These are the activations of a small network on made-up records, seen along a few directions, one row for each record.
Each row is followed by the record's values for the fields TOF, KOPUM, SINIS, BAMAN.
Not every record has every field; a missing one is left out.
The largest differences between rows may come from other fields.
Strong random noise was added to every row along 23 fixed directions; ignore it. To show where, here is one row again and again, with new noise each time:
[ -30 -233   43  -13  220   15   -1 -421 -132 -153 -233 -111  220 -161
 -128 -314  221  237 -229   53  330 -429   85 -155 -419  308   77  217
 -109  354  456  374 -168 -284   75]
[   2 -278  409 -303  306 -283  -13 -371  254   -2  140    6  208   57
 -262 -140  182 -315  -31 -108  260 -173  -82 -211  -71 -125  100  440
 -372  217  292  422   99   97 -276]
[  62 -165  373   62  127 -175 -231  -90 -125  126  159 -175  415  747
  -91   32  -49   27  -44   11  -51 -436  141   -3 -377  363 -445  316
 -185  294   54   21   31 -502   43]
[ -74  389   93  294  146  448  -47  288 -181 -206 -449  -79  -64  129
    1 -301   14   49 -241 -107  -36  -97  191  -55 -165  -53  -95  218
  491   85  -50 -495   52  -89 -131]
[ 129 -235  328   42  129  144  -47 -252   42  323  549 -208 -253  262
 -352  419 -102   -9  155 -108  264 -294  -27 -287  178  191  -54 -286
 -372  453   -9 -126  -63  -14 -198]
[ -69  286 -113 -217 -169 -291 -399 -387    7 -258 -139 -185 -123 -265
  178  -49  345 -143    8  -83  122  250  258  154  -71 -155  263   28
  161  -90  -13  143  137  336  -14]
[  33   79  -41  -23   53   95   35 -193 -167  -42 -125  -87   83 -189
 -141 -118  216  -36 -286  -79  204 -355  368 -106 -225  213  193  393
 -291  201    0 -154 -112   -6 -155]
[ -48 -554  539   99  143 -102 -180   69   98 -206  321  -19   88  290
  127  310  -41 -100  -29  243  -57 -167 -251  382   -7  235  100  124
   53  -91  167 -173  306  134 -178]
[-160  -81 -316  162 -370  249  327 -233 -152  278  278 -381 -198  126
   65  181   69  120   33  131  177   79  182    7 -434  150 -236 -394
   45  226 -139  -29   40 -240  175]
[ 245 -193 -162 -150  -41 -130   89  423 -124  132   -1 -118    2  105
  344  128    5 -396  248  223 -121 -107  183  442   82  232  202  -32
 -209  -95 -233 -217  -96  -37  102]
[ -32 -157   73   41 -169  -30   62  105 -149  352   94  116   68   -8
  -46  -76 -100   28   13  -46   22 -107 -167  -88   -3 -348  -89   30
 -117 -316 -257 -280    2  266  222]
[ 123   74  188 -108  -52  -62  241  166  312  -64  149  128  172 -165
  -16 -258   31  140  194   20  267  -55   90  -38 -251 -336    7  -71
 -101 -132  -25 -107    8   97   44]
[ 383  519 -151 -410  200   -1  325  148   97 -495  -79   -8   68   97
  212  233  510   -5  -32 -339  588  108  203  -23  192   72   -8  235
  162  -39   86  -83 -157 -156 -686]
[ 365  -78  184 -277  258   98  153  -28  242 -129   -4 -134  -44  137
   64 -184  -85 -108  388  -12  -20   58   87  271  296 -217   -9 -252
 -397  227   25 -488  163  429   13]
[  51 -621  456 -381  -29  -88  -66 -195 -279 -290 -162 -138  264  441
  227 -356 -286   48  -24  -18  -53  153 -156 -309   -5   56 -338  453
 -306  -77  122  374  278 -175  172]
[ 345  229 -330   17 -196   16  142  328  149  704  204 -125   63  221
   94 -535  -44 -384  -54 -160  -17  198  165  219  195  -71   31 -236
 -124 -227   94  -42  246  188 -370]
[ 425  233 -462 -232  -76   41 -335  339 -245   38  -25 -182  -46  280
  484   76  183  -84   27  -13  238  331   41  227  214  330 -363 -157
   96  -31   81  212 -227 -276   38]
[-506   48  237   86  207   68 -319  113 -116 -147 -748  133 -137 -285
  -83  -89  202 -390  -69  374   67  412 -375  197 -480   40  -84  420
 -157  342 -167  299  -90  411  169]
[ 203   -3  129  183    7  264   13   -1  -25  -84  -46 -220  204  262
   95 -415 -231  392  -89  168  143  -61  158  -44 -481  306 -310  -96
 -290  254  282  -37   75 -252   14]
[-100 -203    1 -142  -74 -201  468 -363  229  162   62 -541  635  -50
 -146   55   27  237  174 -289    4  -88  456   38 -311  620  147  121
 -392   37   -1  348 -240 -206 -311]
[   6 -191  243  211  432  -74  -16 -274   97 -196 -237   15   84  -17
 -161 -426  -91  438   14  -51  147 -178   -7   87  106 -352   45 -302
  225    8 -341 -239  109  492  237]
[ -76  227   -6 -433 -338 -248  -90 -201  -97  180 -103 -351  198 -219
   53  591  175  108  479 -166   91  129  -14  -14 -227 -253 -226  127
 -335 -142 -231  -50 -386  185  294]
[-132  -10  244  -45 -222  -51 -587 -393  -79 -233  -40  -71 -134 -417
 -286   42  267  463 -520  181   88  -42  111  332  109  190  -49   77
  321  190 -119  470  376  252  184]
[-223 -322   31   59  -69 -139   45    4 -142   11  118  142  122  -26
 -206  396  -54 -112  -25   38 -144 -314   13   99 -195  684  296  147
 -218  130   96  -39   82 -213 -253]
[-380 -201  -84   57   16 -122  419 -286  186  214  320   15  -16 -347
 -178  410  118 -124  422 -151 -172 -160   15 -233    1 -267  341  -74
 -127 -148 -253 -208 -631  115  325]

[ 254  203 -366 -242  231 -284  287  419  408   91   86  -20  541   14
  204  197  -22   58  461 -304  374  157 -211   73 -169 -341 -118 -143
  156 -434  191    8 -185  -56 -353] | (KOPUM zos; SINIS sobus; BAMAN zuron)
[ 172  124 -411   -5 -149 -307  109 -180 -119  227  204   -3  -17  504
  306 -202  188 -329   45   31   20   88  131   99 -157  161  -25 -248
 -156   -1  176   83   48 -226  -51] | (KOPUM dumap; SINIS zin; BAMAN zuron)
[  10 -157  -49 -185  -10   -7 -174    0   28 -332  102 -206  -87   21
  272  379 -232    5  264   80  -75  333 -100    3   -3 -101 -105 -105
   32  -62   -1    1  100    8  126] | (KOPUM dumap; SINIS zin; BAMAN kap)
[-314 -721  -58  -39  -66   19  334 -154 -312  273    1  193 -470  -46
  -32   37   84 -273  216  148  313 -133 -644  -28  -30 -419  158 -494
  414   38   80  -45  393  187  289] | (KOPUM zos; SINIS sobus; BAMAN zuron)
[-343 -778   -1  301  191  130  347  -77   19  144  574 -151 -380  336
  226  433   95 -496 -405  450 -398  254 -243  133  520   36  -49  357
  233 -118 -467  536 -233 -160  227] | (KOPUM zos; SINIS sobus; BAMAN zuron)
[-327 -195   -5   65  -99   35  347 -188  148  155  416  139  112   78
 -193  171  435   -2 -225 -218 -178 -155 -107  249  270  -65  -58  111
  644 -199  107  -77   86  -69  -21] | (KOPUM zos; SINIS sobus; BAMAN kap)
[ -64  114 -120  373  -96  262   61   -6  -20  290   93   10  222 -171
   26 -214  404  353 -492  123  289 -300 -217  295 -418 -223 -201   75
  410 -236  432 -227  -59  111   94] | (KOPUM zos; SINIS sobus; BAMAN zuron)
[-116   76 -382  265  187  298 -133 -462 -289  -90  130  191 -373  -93
 -298  330   61  233 -563 -143  -29 -169 -130 -145  394 -148  -57   58
  241  153  -47 -379  154  210  -61] | (KOPUM zos; SINIS sobus; BAMAN zuron)
[   5  224  178 -181 -150  181  439  178  104    4 -197  -34   72  -37
 -131 -241  -76  263  122 -237   58  284  -25 -343  108   10 -181  -13
   73  -35   13  340 -121 -229 -167] | (KOPUM zos; SINIS sobus; BAMAN zuron)
[ 172  207  322  -92 -283 -166  171 -177 -302 -162 -168 -180 -445   39
   68  127  139  265  243  -83  316 -298  252  -85  172  -21  429 -489
  298  -37 -342 -294  163   59 -154] | (KOPUM zos; SINIS sobus; BAMAN zuron)
[-170 -129  152 -144  -52 -271  224  305  -93   87 -443   36  277 -499
  -38  243 -149   93  331   63 -335 -204 -170 -100    1  132  386  310
 -169 -342  -96  326 -631 -169  226] | (KOPUM zos; SINIS sobus; BAMAN zuron)
[  79 -160  157 -277 -379  -12    8  325 -222  -83 -457  108  165 -263
  191 -399 -100  260  192  102  -87   -8    6  190   -4  -46  -70  -35
    8 -253 -144  -37   86   36  516] | (KOPUM zos; SINIS sobus; BAMAN losib)
[ 524 -353 -285   -1  149  -55 -100   20 -128 -238  719   86  -38   83
  191  317  -74  333 -252  -83  423 -460  287  -41  416  137  143 -192
   60 -245 -266 -375   30 -104  -85] | (KOPUM zos; SINIS sobus; BAMAN zuron)
[ -11 -268  -44  231  319  188 -222   50  557 -483  515 -108  588 -182
   70 -130 -378  499 -122 -223   -8  125  291   37 -167  -68 -100  102
  197 -357   13 -316   79  162  -55] | (TOF rer; KOPUM dumap; SINIS sobus; BAMAN kap)
[ 174   79   -5  -14  207  -55 -289 -120   36 -431 -121 -103   93  249
  165 -319 -347  228  287 -289 -340   15  293 -140  254   58   76 -249
  244  -27  152 -214   40 -192  108] | (KOPUM zos; SINIS sobus; BAMAN kap)
[ 262  151   -1    9   91 -173   64 -104  215 -205  177 -448  -87  230
  385  144 -112   22  376  386  -66  -67  291   31 -352 -329  -15 -243
  -72  111   -9   26 -179 -303  313] | (TOF rer; KOPUM dumap; SINIS zin; BAMAN kap)
[  71 -155 -632  499  162   68  -48  283  -81  -16   98  198  -21 -221
  246  202 -302  168 -214  361  128 -110 -146  140 -293  -15  125 -291
   -5 -229 -112 -283  -49   53  100] | (TOF bol; KOPUM dumap; SINIS zin; BAMAN losib)
[-351 -454  277 -188   27  226  300  -28  472 -177  345  -37  333 -136
 -399  113 -236  -29   80 -166 -271  182   -3 -107 -130  338  -83  258
 -103  243  337  272  259 -215 -252] | (KOPUM zos; SINIS zin; BAMAN kap)
[  33 -228    3 -293 -280   19 -133  138   -2   27  220 -124   47 -118
   26  151 -344  -69   48 -163   26  285   12 -274   99  340   71  153
 -240 -126  148  422  218 -184 -367] | (TOF bol; KOPUM zos; SINIS sobus; BAMAN zuron)
[ -57  117  250   14  273 -226  631  -39  157 -278 -293  323  313  268
    5 -364   82   22   95 -166 -111   28  -29   17    8 -253   95  205
 -109 -250 -204 -395   -8  269 -212] | (TOF bol; KOPUM zos; SINIS zin; BAMAN kap)
[ -59 -247 -341  335  214  292  388 -207  -69  552  142  -35 -180   40
 -217 -514   39 -195 -270   16  -48 -293   21 -233   70 -170   67 -172
   84  221  116   79 -192 -132  242] | (KOPUM zos; SINIS zin; BAMAN kap)
[-133 -221   47 -113   47 -222  172 -146  148  -89  390  173  301  452
   28  -84  121 -175 -209 -263  320  174 -167 -180 -208 -240 -267  324
  211 -247   89  150  463  -62 -410] | (KOPUM zos; SINIS sobus; BAMAN zuron)
[  54  -78 -403 -262   81 -369  347  -35 -161 -142 -313  361  208  -18
 -224  143 -141  252  -45  122 -533 -244 -130  308  268 -126 -105   31
   99    7 -127   96  288 -177  325] | (TOF rer; KOPUM zos; SINIS zin; BAMAN kap)
[   4    4  -60 -115  -50   -6  -88    3  106 -171  -82    5  260  -97
  -34   39 -287  193  293  189 -122  -61  121  103 -548 -212 -331   -7
 -393  234  -56 -305  154  -26  451] | (KOPUM zos; SINIS sobus; BAMAN losib)
[-576  129  -39  418 -347  -39 -155 -322   71  240  181   54  250  166
  -41  -32   32  117  -73 -128 -268  427 -188  -30 -478  436 -198    2
  -13 -142  350  212  -91  -70 -106] | (TOF bol; KOPUM zos; SINIS sobus; BAMAN zuron)
[ -95  -81  146   -9  -60  -49  -59  -14   55  157  150  212 -104 -101
 -154  -96   67 -128 -121   17   60  -53  -36 -173  116 -509 -107  138
   31  -96 -401   31   27  193  297] | (TOF bol; KOPUM dumap; SINIS zin; BAMAN losib)
[-132   13 -115  188  482 -217  -64 -137  162 -611  140  425  189   89
  -31  254  141  124   27 -218  380  187   56   -3 -126  456   97  -90
 -157   50 -309 -309 -213  239 -345] | (TOF rer; KOPUM dumap; SINIS zin; BAMAN kap)
[ 117 -389  -66 -372   27 -376   54 -269  -34 -326   78 -292  194 -146
  319  -24  -61   82  122 -257  207 -104  254 -303  133 -336  348  181
  245 -502 -166  258   13  -78   41] | (KOPUM zos; SINIS sobus; BAMAN kap)
[-126 -464 -139  -18  220   40  674   12 -291   17 -280 -240  187  392
  150   58 -196   18  130  -11   33 -166  -93 -194 -224  -90 -169  158
  161  -27 -264    3  -34 -419   79] | (TOF bol; KOPUM dumap; SINIS sobus; BAMAN kap)
[-192  251   -1  189  -27  502 -226  -56 -212  282 -432  -69 -164 -330
 -310 -169 -220 -105   71 -433 -108  -20  -69 -517   18  239  259  -43
 -253  225  442 -361 -242  162 -270] | (TOF bol; KOPUM dumap; SINIS zin; BAMAN losib)
[ -98  -78  -38  136  459 -203  132 -284  269   99 -142  -13  196  280
  -18   41  -59  -47  188  360 -219  207 -430  305 -251 -163 -342   -8
 -449  306  157  253 -154  160  223] | (KOPUM zos; SINIS sobus; BAMAN zuron)
[   8   23   67  -31 -467 -215 -213 -300  -49  421  514  167  -51  -69
 -249  -19  212  -75 -157 -178    8 -284  333  -28  161 -153   48  -36
 -249 -124 -404 -279  122  289  222] | (KOPUM dumap; SINIS zin; BAMAN losib)
[-264 -605   94 -215    8  -57   50   -4 -232  178  134  273  231  110
 -225  250  247 -149    3 -389   12 -236 -368  173  330  231  -53  119
  317 -148   70 -248  132  106   -2] | (KOPUM zos; SINIS zin; BAMAN kap)
[ 261  469 -356 -115  -14   28 -101   79 -303  334 -239 -204 -153  171
  -11  205 -263 -121   65 -265 -127   33  -55 -352  254 -128  -57   37
 -132   -2  106  -26  -71 -166 -291] | (KOPUM dumap; SINIS sobus; BAMAN kap)
[ 195  240 -285  -22  162  270  128 -187 -180 -270 -450 -256 -262  -99
  197  137 -395  146  -19  121   68  403 -325 -323 -101  -42   42  -74
 -481  156  480   37   74  140 -401] | (KOPUM dumap; SINIS zin; BAMAN kap)
[-102  167 -346 -110  195 -457 -101 -233   49 -301 -134  205  -58   14
   80  429 -130  -29  141   47 -483   96 -381   91  218 -633   66   25
  400 -252  167   59  227   35  124] | (KOPUM zos; SINIS sobus; BAMAN kap)

Here are new rows. What are their fields?
[-201  -42 -119  326  -27   75 -332 -131  238  300  807  140 -148  103
 -156 -168  197 -388 -350 -140  202  -14  173 -334 -109  193   84   62
  230   93  273  378  -43 -325 -245] | (TOF bol; KOPUM zos; SINIS sobus; BAMAN zuron)
[ -98  272  167  -67 -155 -170  421  -45  111 -114 -125  222  -15   -7
   59  -46  159  -44 -211  -42 -319  378 -303  -55  365  -92  197  304
   39 -439  244  340  -12  124 -419] | (TOF rer; KOPUM zos; SINIS zin; BAMAN kap)
[ 549  228 -206  289  357 -221 -301  112  -61   -4 -116  -20   62  266
  271 -372 -399  132 -332  291  -36  -16   68   87   71 -296  -19  -12
 -381 -222 -235 -116  103  324  -39] | (TOF rer; KOPUM dumap; SINIS zin; BAMAN zuron)
[ 366  -52 -164  -99    3   93 -293   31 -244    4   39 -276 -329   49
  357 -449   -4 -303  -19  -20  282 -170  438 -196  115 -256  237  -83
  116  -24 -111 -140   61  -45  156] | (TOF rer; KOPUM zos; SINIS sobus; BAMAN zuron)
[  33  -52  298  133  104  198  409  508   87   11 -329  161   46 -368
  -28 -428  -67  106 -158  253   99 -126  -73  -14  -35 -125  233  252
  -10 -197 -158  116 -176   76  -39] | (TOF bol; KOPUM dumap; SINIS sobus; BAMAN kap)
[ -82   48 -240  -95 -189 -143  308 -537   11  -12  -29 -280 -164  241
  212 -185  240  -93  158  -70   25  428  122  225  -19   42   54 -470
   88   76   44   91  277  196  -93] | (TOF bol; KOPUM zos; SINIS zin; BAMAN kap)
[ -64   14 -443  -12  266   52  -22  -93  242 -301   76 -106   97 -208
   65  187  275 -233   22 -220 -229 -116  444  394  217   -5  271    8
  414   14  -76 -459  -81   93   41] | (TOF rer; KOPUM dumap; SINIS zin; BAMAN losib)
[-125  371  223 -387 -408  195  178   -4  127  -31 -607 -495  169 -695
 -214 -324 -143  383  141 -440 -152  435  374 -270  192   78  189  196
   31 -165 -138  500  -97  127 -205] | (KOPUM zos; SINIS sobus; BAMAN kap)
[ -79  250 -177  -88  -16   20  114 -107  310 -128  208  117  -77  -15
 -166  144   28 -282 -264  206  -58  447   33  225 -220 -258 -235  242
 -360  240 -125  -21  553  359 -283] | (TOF rer; KOPUM dumap; SINIS zin; BAMAN kap)
[   0  200 -507   58   27  -70  462   29  -17  155  172  241 -363  -12
 -114  511  150 -283   35   42  -80   66  -40  195  301  197  279 -315
 -107  127 -203 -196  -35   71 -337] | (TOF bol; KOPUM zos; SINIS zin; BAMAN kap)
[ 160 -150  146 -585    5 -112    0   42  151  -12   58 -138  203 -137
 -169  355  -12 -161   80 -227  -29 -178    2  -64  318 -300  -54  420
  -11  -25   78  174  225  -77 -154] | (TOF bol; KOPUM dumap; SINIS zin; BAMAN losib)
[ 300   73 -259   41  479 -272  156 -406  -72 -238   19  -44  271  585
  215  136  -15  349  130 -132  247 -146  111 -312  -33 -189 -433  -70
 -292   65 -344 -133 -494 -255  243] | (TOF bol; KOPUM dumap; SINIS zin; BAMAN losib)
[-325 -399 -180  309  222  113  -86 -120  -29 -401 -271 -401   77 -117
  307 -114 -340  113 -296  420 -369   59 -144   48 -489 -383   36  235
  667 -181  283  317  283 -201  332] | (TOF rer; KOPUM zos; SINIS zin; BAMAN kap)
[ 427 -349 -216 -413  139  -58 -415  -55   37 -260  323 -239    8 -425
  296 -110   18 -143 -197 -196  686  137  342 -292  278  163  370  242
 -319 -201   -6  460  -94  154 -314] | (TOF rer; KOPUM zos; SINIS sobus; BAMAN zuron)
[ 176  385  371 -104 -749  187  -35  244   -1   30  358 -398 -447 -183
  140  396  -38  202  224  248  -44 -242  320 -110 -160 -104  168 -269
  335  -43  181  -55  114 -485   48] | (TOF bol; KOPUM dumap; SINIS zin; BAMAN kap)
[  64  253  -75 -194 -306  117   44 -134   33  162   52  -10 -201 -376
 -117 -100   37   83  -61 -204   43  270   97  -57  360 -394   50  -51
 -151 -192 -256 -170  148  550  -33] | (TOF bol; KOPUM zos; SINIS sobus; BAMAN kap)
[  73  148  292 -319 -385  291  -53  119  152  209  201  125  -52 -469
 -240  330  177  336   28 -118  241  320 -264  -74  409  -36 -394    8
 -406  -39 -115  130 -317  348  121] | (TOF bol; KOPUM dumap; SINIS zin; BAMAN losib)
[ 259   64   24 -468  233 -177   -3  241  110  -45 -156 -253  278  329
  134 -130  138 -301  360 -292   97   83  352  189  192  -61 -207  113
  102   74 -362  -18  -55  -77    8] | (TOF bol; KOPUM zos; SINIS zin; BAMAN kap)
